Each row below is a small network's average activation on inputs in which a field has the value named, seen along a few directions.
Related values have similar rows: they may be neighbours, one step apart, or belong to one group.

Other fields shift rows strongly along two fixed directions, in all tables alike. That doesn't count.
These rows show it; all are for the same value of a field, averaged over different records:
-90  46  3  28  0  -19  21  9  -17  16  8  -36
12  3  4  -10  -18  -53  46  35  8  36  24  -27
24  -2  -3  -20  12  23  -23  -23  3  -7  -15  32
-63  34  -7  14  27  56  -49  -44  -19  -27  -33  29
-74  39  0  22  10  6  -4  -8  -18  3  -6  -11
72  -20  4  -35  -23  -60  53  40  25  41  30  -17
15  2  -5  -16  11  17  -18  -19  1  -6  -12  25
41  -10  -4  -26  1  -6  1  -1  10  7  -1  17

Values of P:
p1: 39  -6  -6  -10  -9  -7  -8  7  10  7  9  17
p6: -10  -18  7  9  -9  -9  2  24  -14  -4  18  -34
p8: -21  8  6  34  -4  -17  43  15  -2  7  13  -31
p2: 56  -18  -11  -35  24  45  -49  -38  9  -24  -31  61
p7: 13  -28  10  -2  -20  -5  5  18  14  -7  24  -28
p9: -52  22  -5  36  -8  -12  -12  -4  -6  10  5  -24
p5: -14  -14  -2  -1  -5  27  -17  5  -23  -15  -18  -10
p4: 53  -40  2  -12  11  12  6  -16  12  -14  -4  33
p3: -1  2  8  22  -1  4  3  -2  5  -23  -12  3
The values of P form 3 separate groups.
List the group mates of p1, in the order listed.
Answer: p2, p9
List the group mates of p3, in the order listed.
Answer: p8, p4

Values of F:
f14: 10  -1  -5  -23  1  16  -16  -15  4  -2  -6  16
f19: 11  6  -5  -1  2  -23  12  9  7  19  1  -4
f10: 10  12  -3  -2  -2  -12  11  0  -1  6  1  6
f7: 0  -3  2  -6  -7  -27  13  22  -2  22  26  -24
f11: 26  -20  0  -8  2  38  -38  -19  0  -21  -23  25
f17: 45  -25  3  -14  -19  -26  29  26  10  6  11  -18
f8: -45  26  5  27  -14  -45  47  23  -9  33  21  -39
f6: 24  -14  -4  -3  11  21  -10  -12  14  -24  -16  34
f18: 36  -12  8  -6  -7  -23  32  14  11  18  16  5
f12: 34  -11  -4  -25  -3  0  -14  1  7  4  2  10
f16: 46  -21  -1  -10  -8  -19  25  1  20  6  9  8
f9: -25  -1  -4  2  1  9  -20  -1  -10  -1  0  -2
f15: 12  -14  -1  -11  -5  -6  -2  10  -7  1  6  -10
f3: -93  35  10  47  2  10  -6  -4  -23  -20  -7  -25
f1: 5  3  2  14  3  9  3  -1  6  -13  5  -2
f2: 3  -16  1  6  23  44  -34  -37  -1  -28  -21  26
f5: -43  32  5  4  7  -8  14  6  -11  13  -2  -15
f13: -10  14  -4  -2  4  1  -18  -9  2  1  -7  6
f4: -46  10  -5  11  9  42  -27  -15  -18  -20  -16  3
The values of F form a ring.
What is the length, in steps, of the shortest route from f3 to f8?
Answer: 6
Name the neighbours of f15, in listed order.
Answer: f9, f4
Name the neighbours of f6, in listed order.
Answer: f16, f1
